These are the activations of a small neural network, seen along a few directions. Each row is one input.
Each table varies a few parts of the input and shows all the possible inputs, shuffled.
A made-up example of a description, with smaller parts first: one of 8 places around a ring, together with either a single point or one of 9 places around a ring or (one of 3 separate values, together with one of 4 places along a line).
Shared parts are said once, and a part with two or three values counts as separate values.
In the rows, 128 means zero.

Other details of the inputs vary at random and push rows far along three fixed directions, the same in every table; ignore that.

Rows:
r1: [ 89  69 104 120 119 171 132 190 104 138 103  94]
r2: [154 136  90  78 134 132 130  59 136 112 146 197]
r3: [146 150  98  53 148 126 113  66 120 115 129 175]
r4: [ 94  68 143 113 116 155 140 192  82 140  97 101]
r5: [143 128 139 131 122 195 122  71 146 168  97 119]
r6: [ 92  70 141 118 126 161 142 191  80 139 101 103]
r7: [133 149 193 221 123 113 114 159 163 158 131  92]
r8: [ 93  82  68  55 149  94 121 185  85  80 133 150]
r9: [118 183 156 160 128  68 106 154 144  97 174 146]
r10: [130 142 145 219  87 131 118 146 148 141 138  91]
r11: [119 182 153 169 140  60 108 153 146  90 165 155]
r12: [120 190 153 163 128  65 107 155 142  93 165 151]
r13: [106 168 118 149 109  78  96 146 151  82 160 138]
r14: [159 158 109  64 134 121 147  53 126  97 150 170]
r15: [102  58 108 121 134 149 129 186  97 143  92  87]
r16: [169 149 103  61 143 114 150  63 138 104 144 178]
r17: [170 113 125 136 120 189 139  72 149 178 104 137]
r18: [152 142  94  77 123 135 127  58 128 108 148 190]
r19: [102  69  62  76 120  99 137 181  99  79 147 166]
r20: [121 160 159 204 107 113 124 143 142 149 127  65]
r21: [123 140 149 218 113 130 108 156 175 149 119  85]
r22: [156 133 145 121 125 178 116  61 132 175  90 110]
r23: [132 186 120 153 120  63 132 143 142  74 182 132]
r24: [155 132 141 124 145 173 146  60 138 180  95 113]
r25: [152 119 133 129 131 189 124  81 160 176  91 125]
r26: [ 95  64 108 124 140 158 130 183  89 140  98  87]
r27: [ 94  82 107  59 147  94 133 193  91  89 145 165]
r28: [130 151 157 214 123 108 128 149 158 156 122  70]
r29: [ 90  74 113 117 125 153 152 177  81 141 105  76]
r30: [131 179 120 160 130  59 133 140 147  72 182 136]
r31: [138 158 162 211  97 119 138 142 147 133 139  67]
r32: [127 181 152 165 136  57 107 159 151  95 162 156]
r33: [151 148  98  51 154 107 137  66 131 117 131 177]
r34: [128 178 156 169 132  52 105 155 155  95 160 154]
r35: [ 87  60 104 126 129 169 134 186 108 136 102  98]
r36: [179 122 144 126 127 174 159  63 149 170 100 114]
r37: [151 135 178 127 131 182 130  71 134 177 105 127]
r38: [ 83  88  73  57 140 102 120 176  71  74 137 143]
r39: [145 158 100  49 146 113 135  61 123 115 136 173]
r40: [104  61  97 132 107 170 146 187  92 140 117 102]
r41: [154 135 181 125 121 175 127  72 137 178 103 125]
r42: [156 127 177 130 145 180 133  72 142 182 103 134]
Each input here is: one of 6 places along a line, together with either one of 2 separate values or one of 5 places around a ring.
Changing only the place on the line of 6 turns r4 into r32. The same change can be made to r13. Which row results?
Answer: r25
List by row number the other rows that have the place on the line of 6 in common with r26.
Answer: r2, r11, r24, r30, r35, r42
Change only the choice among 2 separate values in r32. List by row number the other rows that result.
Answer: r27
Change only the place on the line of 6 in r24. List by row number the other rows that result.
Answer: r20, r28, r29, r33, r39

Rows:
r43: [106  89 144 135 143 149 113 171 123 144 100  98]
r44: [166 185 121 148 135 119 108  55 179 120 131 141]
r45: [121 145 142 137 116 100 139 154 116  92 159 125]
r46: [139 138 122  76 160 119  99  83 125 116 126 180]
r47: [151 134 132  87 134 118 120  97 125 126 127 196]
r48: [108 140 133 138 125  87  93 159 121 117 137 140]
r49: [156 144 148 189 102 180 117  66 162 166 101  97]
r50: [120 137  93 153 130  98 110 146 128  96 144 121]
r51: [113  94 139 118 123 144 146 161 104 130 109  77]
r52: [109 137 127 141 141  82  97 158 127 119 134 138]
r53: [139  88 125  62 150 167 154  96 101 145  92 112]
r54: [107 138 101 147 115 105 129 150 147  98 155 127]
r55: [ 99 139 135 139 147  97 116 163 142 112 146 143]
r56: [133 143 111  41 130 122 140  92 103 101 141 165]
r57: [112 140  97 146 129 103 128 154 146 103 154 125]
r58: [105 146 133 134 147  98 106 167 140 110 140 137]
r59: [111 146  98 144 114 106 123 153 144  95 144 123]
r60: [158 180 118 141 115 113 114  54 180 130 127 144]
r61: [123 147 136 143 127  98 139 153 107  96 158 127]
r62: [105 137 137 130 126  85 101 161 141 113 134 135]
r63: [131  92 143 139 130 131 167 165 115 145 109  94]
r64: [133 145 116  73 160 124 109  92 123 122 129 185]
r65: [133 115 110  54 162 129 124 101 110 106 131 202]
r66: [109  94 156 145 128 156 129 173 128 140 111 114]
r67: [118 145 123 137 137  72 129 146 113 112 142 110]
r68: [141 139 114  42 134 104 140  81 120 111 127 155]
r69: [182 149 166 213 102 172 131  75 194 192 113  91]
r70: [173 184 130 160 133 126 118  67 184 126 150 144]
r71: [116 159 128 135 126  96 130 154 107 105 153 117]
r72: [109 104 133 114 123 148 154 167 104 136 112  84]
r73: [142  87 124  77 151 173 167 101  88 144 105 132]
r74: [110 152 131 140 127  95 139 150 109 107 161 123]
r75: [118 137  88 151 124  87 113 146 132 109 141 121]
r76: [168 147 150 197 112 185 125  78 157 174 121 104]
r77: [102 146 138 132 132 101 106 166 140 108 142 138]
r78: [ 96 140 141 141 123 103 110 159 130 108 151 149]
r79: [131  94 150  92 137 181 118 105 129 160  87 127]
r80: [127 134  99 155 130 107 121 153 131  98 162 131]
r81: [134 144 115  61 154 112 153  82 124 110 141 163]
r82: [124  92 127  72 140 185 124 114  96 161  93 148]
r83: [155 141 140  97 147 112 124  97 154 130 124 185]
r84: [121  92 157 151 108 146 128 172 122 151 108 123]
r85: [116 138  98 153 115 102 108 144 124  93 146 124]
r86: [181 141 152 199 104 173 127  75 165 190 119 105]
r87: [102 146 139 136 121 104 101 163 128 107 145 143]
r88: [109 141  98 153 116 107 122 148 128 104 161 132]
r89: [113 136 101 147 115 101 116 146 143  87 139 120]
r90: [149 181 116 141 111 130 114  64 162 120 140 154]
r91: [138 134 112  39 125 109 135  84 106 109 133 161]
r92: [159 182 114 148 135 124 118  60 165 135 151 154]
r93: [177 143 164 213  93 175 127  73 180 189 118  99]
r94: [111  95 149 149 127 157 124 172 105 141 114 121]
r95: [129  57  96  16 158 171 159  99  62 134  92 135]
r96: [164 161 140 182 125 180 128  79 175 178 100  94]
r97: [124  88 144 155 134 141 132 176 116 157 104 123]
r98: [108 149 135 132 125  93 145 152 128 101 156 117]
r99: [129 139 117  52 131 122 148  88 108 105 148 168]
r100: [131  95 149 136 115 135 165 164 116 142 113  94]
r101: [116 130 108 154 106 111 121 148 135  90 162 135]
r102: [152  90 143  86 115 169 166 107 103 156 103 127]
r103: [120 114 108 175 122 158 129 161 123 150 113  83]
r104: [103  91 145 133 112 144 111 166 113 153 102 109]
r105: [100 143 135 145 132 102 109 160 122 113 151 150]
r106: [131  87 106  47 153 172 161 103  78 148  98 130]
r107: [133 140 135 142 119  83 144 157 111 106 152 131]
r108: [113  95 140 120 113 148 139 160  93 130 115  82]
r109: [185 173 123 158 128 114 117  62 173 142 154 154]
r110: [141 134 108  42 142 115 131  80  93  98 137 164]
r111: [120 132 107 148 116 108 126 153 146  90 158 129]
r112: [135 136 140  88 132 132 115  97 131 111 136 187]
r113: [156  85 129  85 142 160 172  99  97 160  97 133]
r114: [101 140 130 147 148  98 112 160 127 115 148 148]
r115: [122  90 157 147 119 143 134 176 133 152 104 118]
r116: [133  77 108  36 133 166 154 100  73 154  92 127]
r117: [117 145 127 129 135  72 132 150 127 108 139 106]
r118: [115 154 127 131 140  89 137 156 125 103 146 111]
r119: [106  91 143 138 128 152 106 168 101 144 106 107]
r120: [119  99 146 131 123 149 161 163 110 129 119  92]
r121: [105  89 138 130 138 139 118 170 124 157  95 101]
r122: [114 139  92 151 109  92 111 145 127 106 143 125]
r123: [119  95 141 135 138 145 162 164 108 132 116  91]
r124: [114 149  94 150 114 108 116 151 125 101 149 129]
r125: [103  91 151 137 118 154 107 166 112 140 107 105]
r126: [165 183 115 142 129 110 112  55 181 134 127 142]
r127: [152 172 116 141 106 117 109  54 166 128 132 150]
r128: [105  94 127 131 140 144 160 160  91 144 121  94]
r129: [189 151 160 210 116 168 131  77 193 194 114  91]
r130: [ 96  96 149 139 129 155 131 170 127 149 112 112]
r131: [108 109 125 184  99 161 134 149 135 147 125  90]
r132: [139 101 153 114 150 181 134 112 136 162  96 136]
What is each input in this table made of?
Answer: one of 3 separate values, together with one of 5 places around a ring, together with one of 6 places along a line
Changing only the place on the ring of 5 turns r79 into r119. The same change can be made to r130. Which row results?
Answer: r105
Changing only the place on the ring of 5 turns r77 into r82. The same change can be made to r60. Which row results?
Answer: r122
Changing only the place on the ring of 5 turns r117 into r116. The same change can be made to r132. Which row results?
Answer: r94
Change only the choice among 3 separate values in r54. List by row number the other rows that result.
Answer: r98, r130
Change only the choice among 3 separate values in r119. List by row number the other rows that result.
Answer: r85, r110
Change only the place on the ring of 5 in r89. List by row number the other rows that result.
Answer: r44, r49, r50, r85
Change only the place on the ring of 5 in r70. List by row number the other rows that result.
Answer: r76, r80, r101, r111
Change only the place on the line of 6 in r106. List by row number the other rows that result.
Answer: r67, r73, r95, r113, r128
